A small network was shown many inputs. Here are its activations along a few directions, one row for each input.
Each table varies a few parts of the input and shows all the possible inputs, shuffled.
Descriptions start from the smaller parts, as in this example, which fits no table here: one of 6 places along a line, together with either a single point or one of 11 places around a ring or (one of 3 separate values, together with one of 8 places around a ring).
Shared parts are said once, and a part with two or three values counts as separate values.

Other details of the inputs vary at random and push rows far along three fixed directions, the same in every table; ignore that.

Rows:
R1: [ -2  21  24 -27   9 -11 -15 -19 -31  24   5  13]
R2: [ -1  21  30 -16  -7 -15 -12 -20 -31  28   5  16]
R3: [-66  13 -89   4 -15  89  46  10 -25  37   8 -38]
R4: [ 12 -10  -5  -2  -8   2  -4  20  17 -13 -12   4]
R5: [ -7  24  25 -22  -2 -19  -7 -26 -27  18  18   7]
R6: [  4  -7  -6   0  -8 -11   5  16  21 -20   6  -5]
R7: [ -2  -4  -5   3  -6 -10   5  17  23 -19  -1   3]
R8: [ -9   3  34 -10   3  -2 -22 -32 -44   7  -2  12]
R9: [  6  21  20 -14  -1  -3 -27 -25 -32  18   6  24]
R10: [ 22 -36  -6   7   0 -16  48  10 -13 -20 -22  15]
R11: [ 18  64  32  60  23  26  28  16 -13  21  13 -26]
R12: [-24 -63 -13 -73 -19 -49 -38 -40  23   4  -2  44]
R13: [ -4 -23   1  13  -2 -12   2   3  10 -29  -3 -18]
R14: [ 12 -12 -12  13 -11  -7  -9  15  17  -7  -8   6]
R15: [ 18  68  29  50  22  34  21  28 -24   2  13 -20]
R16: [ -4  26  16 -17   6  -7 -22 -30 -27   9  13  23]
R17: [ 13 -10  -7  -2   3   1  -3   6  27 -15   3  -8]
R18: [ -1 -28   3  18  -7  -6  -3  10   6 -19 -16  -7]
R19: [ 14  -8  -6  -4   3  -2   3   2  31  -9  -3 -13]
R20: [  8 -12  -6   5  -3  -7   1   6  28 -12   7  -7]
R21: [-15   3  30 -14  12  -7 -20 -30 -43   6   2   9]
R22: [-10 -21   2  16   1 -11   2   5  12 -28 -10 -10]
R23: [  1  -4  -6   1  -4 -15   7  15  24 -11  -8  -4]
R24: [ -7  20  23 -21   9  -2 -17 -33 -19  16  14  20]
R25: [  9  -5  -7  -7  -2  -3   1  15  20 -24   1  -6]
R26: [  8 -11 -14  10  -1 -12  -7  17  17  -9  -3   3]
R27: [  8  -6  -5  -1   6  -2   3   4  33  -8 -10  -5]
R28: [ 28  65  19  54  22  33  12  20 -26   2  20 -27]
R29: [  8  -9  -7  -5   2  -3  -2  22  17 -14  -7   1]
R30: [ 32  57  32  58  20  42  13  24 -22  19   8 -20]
R31: [-93 -43 -91 -61 -33  44  12 -46 -21  61  11   4]
R32: [  9  -7 -14   8  -6 -12  -4   9  21 -18   6  -4]
R33: [ 15  -9  -6  -4  -6  -2  -2  18  19  -5 -19  -3]
R34: [-59   2 -87  12  -8  97  37  10 -24  45  14 -34]
R35: [ -8  19  28 -17   1 -16 -13 -16 -31  19  16  22]
R36: [  2  -9  -5   8  -1  -7   2   8  30 -10   0   1]
R37: [ 13 -12  -6  -2   8  -2   0  10  28   0 -12  -6]
R38: [  2  20  17 -17   9  -8 -25 -24 -32  17  11  22]
R39: [  9 -10  -4   3  -2 -11   7   3  32  -5   1 -12]
R40: [ 17 -13  -4   0  -2   3  -2   8  28   2 -17  -3]
R41: [-20   9  30 -13  10  -6 -16 -37 -38  -1   3   9]
R42: [ 26 -33  -7   1   6  -7  44   9 -14 -24 -26  14]
R43: [ 11 -16  -3  10  -9  -2  -4  13  25  -1  -6   3]
R44: [ 11  -4  -8  -9   0  -7   2  12  22 -16  -5 -13]
R45: [  6 -10  -7   1  -1 -15   3  21  19  -2  -9  -5]
R46: [ -5 -27   1  15   3 -11  -2  12   7 -20 -12 -10]
R47: [  7 -11  -3   5 -14  -6   0  21  18  -9  -8   5]
R48: [ 12 -14  -2   8  -8  -6   2   9  29   5 -13  -2]
R49: [-14   7  29 -17   7  -7 -16 -39 -40  -3  11   1]
R50: [ -9  24  18 -10   1 -15 -18 -29 -26  13  17  24]
Description of these inputs: one of 2 separate values, together with either a single point or (one of 4 places along a line, together with either a single point or one of 5 places around a ring).
Q: Changing only the choice among 2 separate values turns R19 into R39. The same change can be made to R38. Which row results?
A: R26
Q: Changing only the choice among 2 separate values turns R48 into R40. The same change can be made to R46. Which row results?
A: R21
Q: Which other rows does R22 become when the place on the line of 4 takes its other values? List them by row number.
A: R13, R18, R46
Q: Start at R7 and move only the place on the ring of 5, one step at a time. The first step leads to R23. Which rows follow, in order?
A: R11, R36, R50

Rows:
R51: [-25  21  17 -13  -6   2 -21 -29 -40  21  19   8]
R52: [  4  -4 -17  -3  -4   9  -7  16   8  -1  -7   5]
R53: [ -8  -6 -13   2   2   9 -11   6  10 -16  -2  -6]
R54: [ 53  55  68 105  38  19  59  45 -60 -20  -7 -30]
R55: [  55   -7   86  -24   17 -106  -44  -15   41  -47   -5   36]
R56: [ -4  -2 -14  -5   5   3   6   2  15 -13   3  -8]
R57: [ -3  -6 -13  -1  -4   9 -11   8   8 -13  -3  -8]
R58: [  4  -6 -17   1  -4  10  -9  10   9  -6  -2   3]
R59: [-30  21  17 -11   0   1 -21 -32 -39  19  19  11]
R60: [  7 -11 -12   0  -1   9   2   3  15   5  -7  -1]
R61: [-15  17  18 -16  -3   1  -6 -29 -34  43   8  17]
R62: [ -7  -3 -11  -2  -7  -4   8   5  15  -8   5 -11]
R63: [  7   1 -18 -11  -2   3  10  12  14   1  -2   3]
R64: [  0  -1 -15  -4  -7  -4  12  13  15   4   0   2]
R65: [-17  21  13 -11  -6   2 -19 -28 -39  27  19  19]
R66: [  8  -1 -18  -7  -2   4   9   6  15  -4   3   1]
R67: [  0  -1 -14  -9  -1   3   6   4  14 -11   3 -10]
R68: [  0 -11  -7  -2   0   9   0   1  14  -1  -7 -13]
R69: [ -3  -6 -14   4  -9   2  -5  17   9   2  -5   4]
R70: [-10 -15  -5   8   1   0   2   0  16   0  -4 -12]
R71: [ -9  20  15 -23   3   9  -8 -29 -35  41   6  17]
R72: [ -4 -12  -8   1   6   8   0  -1  15  -3  -7 -11]
R73: [  0 -13 -10   7  -6   2   4   3  16   8  -5  -2]
R74: [  1  -3 -16   0  -8  -3  11   6  15  -1   6   0]
R75: [ -7 -14  -5   5  -5   1   2   2  15   2  -5 -14]
R76: [  4 -35  -7   6   4   1  32   3 -30 -27 -24   3]
Q: Changing only one part turns R70 into R72. The same change can be made to R54. Which row results?
A: R76
Q: Describe the family of inputs behind these rows.
A: one of 2 separate values, together with either a single point or (one of 3 separate values, together with one of 4 places along a line)
Q: Which other rows does R63 become when the choice among 3 separate values takes its other values? List them by row number.
A: R52, R71
Q: Which other rows does R57 become when the choice among 2 separate values takes its other values? List them by row number.
A: R51
Q: Which other rows does R64 become when the choice among 2 separate values takes its other values? List them by row number.
A: R63

Rows:
R77: [ -2  11  25   4   6  -6   1 -19 -35  10   7   9]
R78: [  4  -2 -10  29   3  12  26  20   4 -13  -4 -16]
R79: [ 9  7 -3 23  4 10  1 18  5 -7  0 -8]
R80: [ -1  14  25  -4   7  -7   6 -21 -32   5  10   6]
R81: [-49  -8 -41 -38 -17  27   1 -33 -29  24  16   6]
R82: [-27   4 -22 -12  -6  23  -6 -11   0  23   9  -7]
R83: [ 26  21  42   4  11 -28 -18  -5  -4 -12   5  15]
R84: [ -7  18  20   1   6   7  -2 -12 -33  13   4   2]
R85: [ 25  13  50  -1  10 -40 -16  -6  -8 -15   0  18]
R86: [  8  -6 -22  24  -3   7   1  33  45 -11  -4 -20]
R87: [ -4  18  22  -7   7  -3  -3 -16 -31   9   6   4]
R88: [ 12  -6  -3  14   2  -3  12  23  16 -23  -7 -12]
R89: [  4  11  -4  19   0  13  -4  15  19   5   2 -16]
R90: [-49 -20 -31 -26 -16  25   7 -35 -39  27   5   6]
R91: [ -5  20  23 -21  -1 -20 -24 -25  -5  15  17  16]
R92: [ 10   6  -1  22   3  13   0  16   4  -6  -4 -10]
R93: [-14 -22 -37  15 -10  18  16  24  12  -9  -9 -15]
R94: [ 8  3  9  2  6  0 -9  0  1 -5 -2  2]
R95: [-21   0 -22 -13  -3  20   1 -12 -13   9   6  -3]
R96: [ -1 -17 -47   2 -10  25  19  23  21   1 -10  -6]
R97: [ -10 -104  -16  -83  -23  -74  -37  -34   52  -40  -31   44]
R98: [ 40   8  15   9   5 -20  -5  25  43  -6  -7   2]
R99: [ -1  13  25  -3  10  -5   4 -22 -33   8   6   5]
R100: [ -3 -25 -42   8  -8  22  34  21  13   0 -14  -9]
R101: [ 42  -3  27   5   7 -32   0  20  20 -17 -16  13]
R102: [  7   2   3  23   2   9   7  18  -1  -7  -8 -12]
R103: [ -5  32  18  -9   3   0 -12 -17 -11  19  21   1]
R104: [  4  14  -5  12   5   9   0  13  21   1   4 -17]
Q: Describe the family of inputs behind these rows.
A: one of 4 places along a line, together with either a single point or one of 6 places around a ring
